[[136  99 117 140 115 130]
 [130 135 131 116 137 111]
 [122 131 115 136 127 126]] -> 116

[[123 115 128 104]
 [125 116 130 111]
 [124 138 119 129]] -> 116

[[124 126 104 139 137]
 [133 115 101 131 117]
 [121 108 122 130 154]] -> 101

[[122 109 144 136 136]
 [108 146 134 136 132]
 [151 112 111 153 131]] -> 134

[[157 140 115 124 127 131 110]
 [126 132 130 128 127 128 130]
 [127 128 128 128 128 128 128]] -> 127

[[111 121 132 100 124]
 [125 125 142 138 134]
 [139 138 136 122 128]] -> 142

[[109 130 128 119 122 133 121]
 [132 126 118 123 143 133 136]
 [139 129 119 127 140 101 132]] -> 143
---
((116, 142, 117, 144, 152), (136, 152, 105, 133, 151)) 105
(130, 119, 128, 140, 121, 117, 102) 128
(149, 117, 128, 124, 130) 128
((145, 142, 134, 103, 126), (141, 154, 136, 127, 134)) 136
(133, 129, 105, 117, 112, 152, 106) 105
(125, 140, 127, 105, 116) 127
(134, 149, 122, 152, 133) 122
(135, 134, 105, 125) 105
((135, 146, 147, 133, 104, 134, 129), (118, 142, 119, 127, 99, 135, 148), (126, 131, 127, 127, 110, 133, 147)) 127
---
129	145	153	134	133	132	130
130	130	128	135	140	142	136
value 140

118	120	101	141	134
108	119	132	138	149
128	115	138	123	133
value 132

120	134	128	151	127
119	124	128	124	124
value 128

121	120	128	139
141	150	114	122
value 150

136	133	144	153	141	140
126	133	138	126	142	118
value 126

101	117	135	108	147
136	135	120	129	150
value 120

142	116	99	124
130	115	137	129
value 115

150	124	132	104
150	121	137	129
value 121

120	120	117	120
133	134	118	129
153	135	158	143
value 134

116	123	125	122	116
106	131	143	123	153
value 143
---
[[126 137 128 127 131 120 129 127 133 126 125 129]
 [128 128 128 129 133 132 132 130 129 124 127 128]
 [142 129 128 129 129 130 133 130 127 126 130 130]
 [152 122 129 132 129 137 135 134 116 127 140 131]
 [127 136 128 127 130 121 129 127 132 126 125 129]
 [131 133 128 127 130 123 130 128 130 126 126 129]
 [142 129 128 129 129 131 133 130 126 126 131 131]]	142

[[135 125 121 124 124 128 133 141 125 133 119]
 [136 124 128 119 129 132 121 122 111 100 130]
 [134 124 117 119 126 127 132 135 131 130 120]
 [134 124 118 125 123 125 133 140 123 132 116]
 [135 122 118 121 125 123 128 135 120 131 117]
 [136 121 134 116 132 137 116 122 109 101 132]
 [138 120 131 116 131 133 120 124 113 101 128]
 [138 122 131 112 130 137 119 122 108 101 127]
 [134 125 120 118 123 127 135 136 131 130 119]
 [135 124 120 125 124 124 132 141 126 134 116]
 [136 124 120 124 124 126 133 139 124 132 116]
 [137 122 132 113 131 138 118 121 108 100 129]]	134

[[123 128 121 132 134 127 131]
 [118 126 118 129 140 135 142]
 [109 128 106 141 148 126 139]
 [125 126 114 138 135 124 128]
 [130 124 123 128 130 133 133]
 [122 128 117 135 135 125 130]
 [140 116 110 134 132 139 137]
 [128 128 126 130 129 127 128]
 [139 118 101 145 133 129 129]
 [128 125 110 141 134 124 128]
 [127 120 116 127 138 142 145]]	109

[[113 129 112 131 136 124]
 [128 147 132 128 140 131]
 [137 109 128 121 129 123]
 [138 144 133 128 143 130]
 [144 132 145 124 128 133]
 [113 121 130 122 111 128]
 [128 108 129 128 115 125]
 [132 106 131 126 128 124]]	137

[[110 131 123 118 144 108 113 150 138 149 116 144]
 [146 129 137 136 121 133 140 136 125 131 123 114]
 [119 132 121 131 126 122 116 125 136 141 121 132]
 [141 119 142 140 140 130 138 139 137 112 123 107]
 [128 135 123 128 130 131 139 141 126 118 136 134]]	119

[[133 107 119 131 134 135 133 140 128 122 126]
 [125 133 123 133 121 122 139 125 125 131 133]
 [110 104 117 113 133 102 118 113 134 115 122]
 [115 144 129 124 129 121 131 122 142 125 145]
 [125 109 128 140 126 136 120 126 131 130 133]]	110

[[124 132 121 121 104 121 122 130 116 122 116 134]
 [119 125 124 125 121 125 118 126 120 125 134 126]
 [123 140 114 113 122 118 123 132  98 128 101 125]
 [131 138 119 112 125 122 129 137 103 126 103 128]
 [133 118 137 118 139 133 133 126 123 131 107 123]]	123
---
[[116 129 119 102]
 [130 127 139 116]
 [141 116 138 126]] 129

[145 118 147 158] 118

[108 151 119 147] 151

[[107 113 133 128]
 [137 129 126 128]] 113

[100 139 101 138] 139

[145 107 135 114] 107
---
[141 144 124 116 103] result: 124

[124 112 145 134 103 107 132] result: 124

[[115 131 134 127 121]
 [119 119 140 127 107]
 [124 121 121 125 125]] result: 124

[[138 143 121 123 122]
 [137 141 116 136 116]
 [118 118 107 134 107]] result: 122

[131 112 149 144 127 136 122] result: 131

[125 155 148 139 145 128 144] result: 144

[143 122 140 146 152 108 110] result: 140

[[122 126 130 136 139]
 [121 102 115 155 148]
 [136 106 127 122 106]] result: 126

[145 150 129 117 153 140 158] result: 145
---
Q:
[[137 129 129 131 154 125 115]
 [140 109 124 118 133 132 132]
 [140 141 101 102 138 127 140]]
A: 127

Q:
[[104 149 105 139 148 125]
 [136 124 133 127 124 126]
 [141 120 140 124 122 131]]
A: 122

Q:
[[115 109 157 133]
 [138 143 106 124]
 [116 110 154 133]]
A: 154

Q:
[[142 123 130 122 116]
 [126 144 108 154 145]
 [138 125 131 126 126]]
A: 126

Q:
[[129 136 150 117]
 [129 134 144 120]
 [130 128 134 128]]
A: 134

Q:
[[104 120 137 135 119]
 [153 130 122 134 133]
 [118 128 134 133 129]]
A: 133

Q:
[[140 133 105 141 142 131]
 [125 130 125 116 118 136]
 [129 127 140 119 117 123]]
A: 117
---
[139  99 124 140 138 143] ⇒ 139, 143

[111 154 152 149 115 124 147] ⇒ 111, 147

[126 100 117 134] ⇒ 126, 134

[[148 105 135 134 156 133 122]
 [131 125 144 155 157 131 126]] ⇒ 148, 126

[130 142 104 108] ⇒ 130, 108

[[108 109 120 144 122 109 116]
 [112 112 124 137 122 117 122]
 [156 150 142 105 136 153 145]] ⇒ 108, 145

[124 125 151 142 112 102 157] ⇒ 124, 157
---
[154 108 110 114 125] gives 114
[118 117 128 107 124] gives 118
[119 125 124 105 136] gives 124
[152 135 138 137 141] gives 138
[130 103 109 132 140] gives 130
[102 117 128 120 156] gives 120
[131 106 108 155 138] gives 131
[102 112 134 121 110] gives 112
[130 154 122 149 125] gives 130
[142 120 138 133 100] gives 133
---
[128 102 108  99 147] -> 108

[[133 116 124 127 126 127]
 [143 108 132 143 127 138]
 [102 156 132 117 134 113]] -> 124

[122 126 112 150 146 114] -> 112

[[121 145 123 140 125]
 [116 151 123 152 123]
 [124 137 129 141 126]] -> 123

[[129 122 128 129 121 130 145]
 [123 129 128 125 123 156 141]] -> 128

[[132 139 126  98]
 [143 116 105 151]
 [129 128 106 152]] -> 126
